Each row below is a small network's average activation on inputs in which a field has the value named, seen along a few directions.
Related values have similar rows: they may be neighbours, one step apart, or belong to one group.
In the rows, zero is written as 500.
Strong random noise was added to every row along 2 fixed directions; ignore it. To show where, here is one row again and again, with new noise each time:
[313 515 491 631 488 419 419 458 519 567 745 575 349 859 440]
[359 437 605 589 630 645 543 581 563 552 659 587 439 752 299]
[405 558 471 621 498 396 399 431 498 566 621 477 389 754 563]
[587 492 622 545 726 713 564 584 537 543 340 375 573 464 502]


Field DUP:
gosa: [564 545 530 660 586 481 414 476 534 590 442 418 535 546 661]
gali: [571 546 599 523 573 449 493 309 444 485 380 298 489 376 659]
disu: [388 446 381 417 419 248 390 462 418 585 601 580 273 592 662]
viv: [531 481 572 552 313 606 548 518 517 379 578 605 517 544 455]
geki: [522 713 562 528 574 436 487 353 474 588 397 485 527 406 703]
kuro: [488 465 439 378 587 282 530 406 498 603 442 629 477 550 567]
vosar: [428 579 567 567 327 432 555 467 508 363 628 728 503 634 341]
todu: [411 618 529 481 311 473 525 501 497 417 662 651 417 620 255]
lepu: [540 518 436 600 501 721 610 667 597 465 478 411 617 446 344]
lolum: [320 384 307 422 424 384 369 573 538 555 738 652 380 713 279]
zib: [276 322 359 511 493 233 428 395 468 536 726 611 401 588 516]
fub: [362 325 505 436 408 492 501 669 512 583 769 778 368 560 235]
fik: [520 422 342 356 509 394 421 483 488 492 526 445 507 314 553]
seri: [792 603 528 398 435 604 513 432 429 382 217 203 713 165 691]
givis: [465 533 581 519 563 542 531 472 546 515 578 470 533 526 667]
sumid: [527 544 460 645 370 533 486 541 483 401 490 483 536 582 462]
tunon: [555 648 442 546 280 277 411 309 357 318 496 311 531 460 757]
ruvu: [548 449 478 317 565 534 566 523 507 549 333 579 563 305 422]
kovol: [714 598 495 440 333 611 592 496 483 442 250 264 597 237 686]
finar: [471 497 271 503 503 230 241 451 449 585 457 506 342 611 627]
Each value of DUP is a pair of two hidden parts, and every pair occurs once (5 first parts, 4 second parts).
Q: Changing only the second part turns sumid into vosar. finar has the same second part as sumid; what does that change turn finar into?
A: kuro
Q: Changing only the second part turns lepu into kovol. gosa has the same second part as lepu; what does that change turn gosa into?
A: givis
Q: Changing only the second part turns gali into geki. seri has the same second part as gali; what does that change turn seri into?
A: todu

Field NAGUP:
remo: [374 535 586 688 466 280 533 240 494 607 643 654 360 748 540]
gove: [595 457 283 537 278 489 494 366 418 380 463 368 597 406 587]
val: [382 458 462 665 474 363 305 346 507 590 613 414 357 789 332]
muli: [601 394 709 656 597 890 545 658 351 365 421 540 603 454 139]
rin: [281 432 620 404 585 259 482 376 310 622 644 775 310 777 448]
vodek: [676 800 689 457 605 586 553 360 511 339 358 379 633 285 575]
lar: [581 616 665 615 411 555 475 591 567 329 313 245 647 328 805]
kabep: [664 691 465 607 474 585 587 604 535 559 425 432 669 477 490]
buzed: [472 407 458 450 568 510 499 538 541 755 518 652 329 667 367]
rokug: [421 422 516 463 663 591 474 544 624 670 409 278 481 294 735]
goro: [573 391 306 538 497 412 320 555 333 461 372 514 471 156 495]
nos: [497 428 539 349 555 594 586 746 408 547 414 392 594 218 576]
lizo: [625 635 322 449 314 509 516 569 540 439 418 493 582 499 466]
mome: [565 381 351 511 648 136 344 434 741 437 726 393 521 589 677]
beb: [552 422 399 290 481 593 498 677 596 550 317 612 543 372 407]
tikap: [449 399 509 231 600 533 640 405 510 408 512 704 439 410 437]
pab: [415 468 698 616 477 398 363 470 569 610 729 424 416 742 610]
ruri: [247 426 554 482 362 723 690 728 529 369 868 672 463 605 207]
ras: [610 579 579 283 596 654 780 456 458 192 376 543 627 339 523]
nusaz: [509 620 374 668 474 516 406 423 480 758 319 472 455 696 536]
Each value of NAGUP is a pair of two hidden parts, and every pair occurs once (5 first parts, 4 second parts).
Q: Changing only the second part turns vodek into kabep. ras has the same second part as vodek; what does that change turn ras into?
A: lizo
Q: Changing only the second part turns nos into goro. pab has the same second part as nos; what does that change turn pab into?
A: val
Q: Changing only the second part turns remo into nusaz. tikap has the same second part as remo; what does that change turn tikap into?
A: beb

Field LADI:
dufez: [501 559 318 556 380 551 416 360 447 379 586 165 505 473 567]
fizit: [500 763 503 790 447 370 304 405 492 602 618 485 487 892 457]
ridud: [399 479 495 636 825 493 529 398 644 657 777 816 385 837 267]
lise: [571 565 497 474 424 663 372 752 658 505 385 441 483 755 483]
vilu: [330 525 528 650 563 304 539 304 374 497 600 389 407 485 787]
kasu: [530 634 727 612 229 471 636 514 495 310 594 654 525 585 548]
fav: [496 532 715 275 628 481 667 203 560 625 409 616 542 290 537]
dev: [351 374 425 446 642 508 431 707 532 579 506 715 474 577 380]
vamif: [688 541 451 485 239 563 672 548 602 162 527 501 568 452 418]
fep: [520 404 329 457 538 422 424 671 521 704 458 464 348 498 531]
fas: [681 316 500 468 477 436 363 732 435 570 428 402 594 270 460]
fedov: [554 559 297 276 527 238 447 279 364 569 468 585 482 291 778]
vigem: [394 324 420 434 377 161 273 387 391 554 412 442 362 502 767]
patod: [318 753 460 861 213 360 304 236 309 421 720 282 469 737 749]
buf: [399 362 497 227 524 789 752 649 566 416 445 635 534 335  54]
Each value of LADI is a pair of two hidden parts, and every pair occurs once (5 first parts, 3 second parts).
Q: Changing only the second part turns ridud into fav. fep has the same second part as ridud; what does that change turn fep into?
A: buf
Q: Changing only the second part turns dufez into vamif. patod has the same second part as dufez; what does that change turn patod into?
A: kasu

Field RANOF:
tuvad: [286 368 572 560 756 701 531 636 635 619 685 566 423 757 246]
nebu: [418 440 351 392 436 257 392 412 376 508 562 657 382 571 577]
musa: [899 709 629 556 518 542 418 313 411 392 137  39 715  57 971]
rolu: [477 677 483 623 428 473 520 388 494 419 455 493 526 565 523]
ruma: [455 607 679 510 473 595 625 445 559 438 536 589 535 565 490]
soli: [538 431 495 465 715 582 505 568 541 685 379 513 539 415 447]
mun: [562 450 628 583 440 752 677 773 556 389 663 602 558 523 177]
vak: [420 402 376 368 412 399 524 480 432 514 502 537 422 441 451]
noza: [624 488 483 397 332 539 515 559 448 473 442 424 583 311 535]
vusoz: [707 592 481 560 413 540 503 491 576 356 339 298 629 439 581]
pogi: [362 407 531 518 625 504 451 571 458 679 524 599 384 682 448]
kera: [345 405 355 434 554 252 408 427 529 518 636 627 390 532 544]
The values of RANOF form a line.
Q: List every value one step from musa, in the order listed.
A: ruma
Q: List every value one step from mun, in the order listed.
A: noza, vusoz
Q: List every value one step from tuvad, in the order listed.
A: pogi
Q: List every value one step from kera, in the order listed.
A: nebu, soli
